A small network was shown many inputs. Here are its activations along a few directions, one row for each input.
In each table, some parts of the input vary, and every possible input appears once, in random order.
Descriptions start from the smaller parts, as in this example, which fits no table here: one of 6 places along a line, together with either a single point or one of 9 places along a line or (one of 3 separate values, together with one of 8 places around a ring).
Shared parts are said once, and a part with two or three values counts as separate values.

Table:
row 1: [ 3.12  0.96 -1.61 -1.11 -4.84  2.83  0.53  1.03  2.16 -1.10 -0.96  0.89
  4.24]
row 2: [ 4.03  1.18 -1.97  3.15 -5.99  3.07 -2.44  0.61  4.08 -2.39  0.32 -0.48
  2.15]
row 3: [-3.92  1.89 -6.81 -1.41  0.83 -7.14  2.88 -0.61  2.97 -3.06 -7.31 -1.99
 -8.60]
row 4: [-0.70 -0.81 -4.31  0.90 -3.16  1.52  2.01 -1.09 -2.62  3.04  0.15  1.02
  2.48]
row 5: [ 1.23  1.20  4.18  2.15 -0.43  3.58 -4.44  1.90  3.59 -3.45  2.95 -2.87
  1.80]
row 6: [-0.36 -3.73  3.55  2.16  4.17 -3.63 -0.24 -1.31 -2.42 -0.85  3.10  0.66
 -1.82]
row 7: [ 0.20  0.99  4.67 -1.86  0.59  3.45 -1.63  2.49  1.60 -2.18  1.56 -1.41
  3.66]
row 8: [ 0.73 -1.32 -2.67 -2.27 -3.85  3.42 -0.04 -1.17  0.82  2.90 -0.89  3.11
  3.25]
row 9: [-6.03  2.72 -0.93 -2.04  6.26 -6.18 -0.44 -0.08  1.35 -4.53 -4.89 -3.45
 -8.10]
row 10: [-3.50 -0.26  2.35  0.35  2.02  1.94 -0.41 -0.16 -3.22  1.89  2.08 -1.07
  2.25]
row 11: [-2.26 -0.72  3.76 -2.63  1.59  3.69 -2.14  0.12  0.30  1.72  1.27  1.10
  3.14]
row 12: [ 4.06  0.77 -1.91  0.20 -0.54 -1.35  3.39 -0.24 -3.07  4.52 -0.33  1.71
 -1.25]
row 13: [ 1.17  0.96  4.21 -0.54  4.27 -1.19  0.50  1.20 -3.71  3.37  1.63 -0.43
 -1.19]
row 14: [ 2.23 -3.82 -2.49  2.96 -0.92 -4.01  2.46 -2.69 -1.85  0.11  1.32  3.21
 -2.02]
Changing only one part turns row 1 into row 7. The same change can be made to row 8. Which row results? -> row 11
Describe the family of inputs behind these rows. -> one of 2 separate values, together with either a single point or one of 6 places along a line

Table:
row 15: [-0.83 -0.56  4.61 -0.02  0.99  3.58 -3.04  0.76  0.40 -1.25  3.01 -0.59
  3.77]
row 16: [ 0.70  0.61 -1.25  2.17 -1.14 -0.42 -0.27  0.10  0.51 -0.95  0.16 -1.17
 -0.90]
row 17: [-5.45 -0.23  0.41 -0.10  7.09 -7.57  0.33 -1.05 -0.59 -3.09 -2.44 -2.25
 -8.21]
row 18: [-1.16 -0.72  3.82 -1.47  0.88  4.11 -1.56  0.44 -1.58  1.77  2.56  0.58
  4.70]
row 19: [-0.61 -2.03 -0.37  0.80 -1.60  2.47 -0.23 -1.22 -1.62  2.55  1.94  1.68
  3.05]
row 20: [ 2.05 -0.98  2.65 -0.42  0.09  2.37 -0.48  0.03 -1.60  3.05  2.43  1.72
  2.70]
row 21: [-2.17  1.53 -0.33 -2.93 -0.27  1.84  0.01  0.98  1.18  0.15 -1.95 -0.78
  1.29]
row 22: [ 2.00 -0.24 -2.10  0.55 -0.77 -1.97  2.73 -0.48 -2.14  1.56 -0.41  1.19
 -0.71]
row 23: [-0.24 -1.88  0.69  2.12 -1.44  2.09 -1.76 -0.72  0.46 -0.50  2.51  0.34
  2.24]
row 24: [-1.13  0.37 -3.13  0.55 -2.17 -0.06 -0.83 -0.67  2.64 -2.18 -1.87 -0.51
 -0.97]
row 25: [ 0.40  0.63 -2.52  0.83 -1.27 -0.14  1.41 -0.34 -1.59  2.15 -0.53  0.07
 -0.25]
row 26: [ 2.21 -0.26 -0.87  1.87 -0.73 -2.18  1.05  0.00 -0.06 -1.42  0.21 -0.13
 -1.30]
row 27: [-5.83 -0.23 -0.72 -1.52  7.25 -7.44  2.09 -1.45 -2.47 -0.31 -3.02 -1.13
 -8.03]
row 28: [ 2.23 -0.85  3.54  0.97  0.20  1.96 -1.97  0.44  0.42  0.05  2.91  0.49
  1.93]
row 29: [ 0.07  1.89  2.82  0.10  1.18  1.11 -1.26  1.85  0.67 -1.65  0.79 -2.34
  0.63]
row 30: [ 0.04 -0.56 -4.12 -1.05 -1.96 -1.53  2.14 -1.11  0.29  0.18 -2.48  1.69
 -0.73]
row 31: [ 1.00 -2.85 -0.07  0.57 -1.19  0.71  1.24 -1.28 -2.05  2.05  1.98  2.59
  2.49]
row 32: [-1.48  0.33 -4.47 -0.79 -2.35  0.22  0.79 -1.11  0.75  0.72 -2.65  0.68
 -0.33]
row 33: [-0.18  1.92  1.80 -1.41  1.08  1.54  0.48  1.65 -1.34  1.50  0.22 -1.31
  1.39]
row 34: [ 3.19  1.63  1.73  1.09  0.51 -0.53 -0.47  1.25  0.45 -0.39  0.61 -0.93
 -1.19]
row 35: [ 3.10  1.68  0.64 -0.32  0.43 -0.23  1.18  0.92 -1.59  2.66  0.01  0.22
 -0.60]
row 36: [ 1.08  1.22 -1.47 -1.89 -0.96  0.17  0.80  0.46  0.94  1.33 -2.08  0.58
 -0.66]
row 37: [ 1.29 -2.71  0.98  1.88 -1.11  0.40 -0.32 -0.75  0.03 -0.91  2.51  1.19
  1.75]
row 38: [-1.82  1.57  0.82 -1.39 -0.08  1.41 -1.69  1.17  2.95 -2.82 -1.26 -1.78
  0.53]
row 39: [ 1.24  1.25 -0.26 -0.44 -0.79 -0.14 -0.85  0.77  2.78 -1.60 -1.37 -0.52
 -1.25]
row 40: [ 0.30 -0.52 -2.82  0.27 -1.85 -1.75  0.49 -0.65  2.18 -2.63 -1.78  0.42
 -1.32]
Describe the family of inputs behind these rows. -> one of 2 separate values, together with either a single point or (one of 3 separate values, together with one of 4 places along a line)
Changing only the choice among 2 separate values turns row 29 into row 33. The same change can be made to row 38. Which row results? -> row 21
Change only the place on the line of 4 in row 30. List by row number the other rows that result. -> row 21, row 32, row 36
Change only the choice among 3 separate values in row 16. List by row number the other rows that result. -> row 23, row 24

Table:
row 41: [ 3.24 -0.40 -3.16  0.39 -1.42 -2.52  2.04 -1.15 -1.33  1.96 -1.39  2.24
 -1.68]
row 42: [ 2.37  1.29  2.31 -1.06 -3.36  7.87 -0.95  1.53 -2.04  3.66  2.98  0.82
  8.73]
row 43: [ 0.29  2.15 -0.50  0.38  0.55 -1.45 -1.27  0.23  1.48 -2.79 -1.78 -1.32
 -2.14]
row 44: [-0.90  1.67  4.15 -0.18  5.74 -2.39 -0.15  1.35 -1.49 -0.25  0.84 -2.53
 -3.70]
row 45: [ 3.50 -0.81 -0.37  4.12 -5.33  4.67 -1.46  0.35  1.00  1.40  3.59 -0.04
  4.13]
row 46: [-3.57  1.17  2.32 -1.62  4.45 -2.09 -0.05  1.15 -0.35  0.64 -1.26 -2.35
 -3.28]
row 47: [ 1.54 -0.06 -1.14  0.75 -0.96 -2.30  1.85  0.49  0.21 -1.90 -0.62 -0.28
 -0.89]
row 48: [-2.09  1.76 -2.56 -1.37 -0.32 -0.52 -0.98 -0.06  2.68 -2.18 -3.16 -1.03
 -2.12]
row 49: [-0.80 -0.41 -3.06 -0.84 -1.70 -1.33  2.28 -0.01  1.56 -1.20 -2.13 -0.07
 -0.75]
row 50: [ 0.81 -0.56 -4.88 -1.19 -2.23 -1.41  2.69 -1.56  0.06  2.51 -2.67  2.64
 -1.80]
row 51: [ 2.49 -2.58  6.73 -1.08 -0.14  4.92 -3.36  0.74  1.64 -0.27  4.42  2.14
  5.73]
row 52: [-4.66 -1.86 -0.82  0.02  1.79 -1.36 -0.20 -1.73 -1.14 -0.42 -0.33 -0.07
 -1.03]
row 53: [-2.21 -1.36  0.97  1.68  2.92 -2.09 -0.43 -1.32 -2.29 -1.17  1.51 -0.16
 -1.21]
Describe the family of inputs behind these rows. -> either one of 3 separate values or (one of 2 separate values, together with one of 5 places along a line)
Change only the choice among 2 separate values in row 48. List by row number the other rows that result. -> row 43
Which other rows belong to the same alternative as row 42? List them by row number. -> row 45, row 51
Change only the choice among 2 separate values in row 53. List by row number the other rows that result. -> row 52
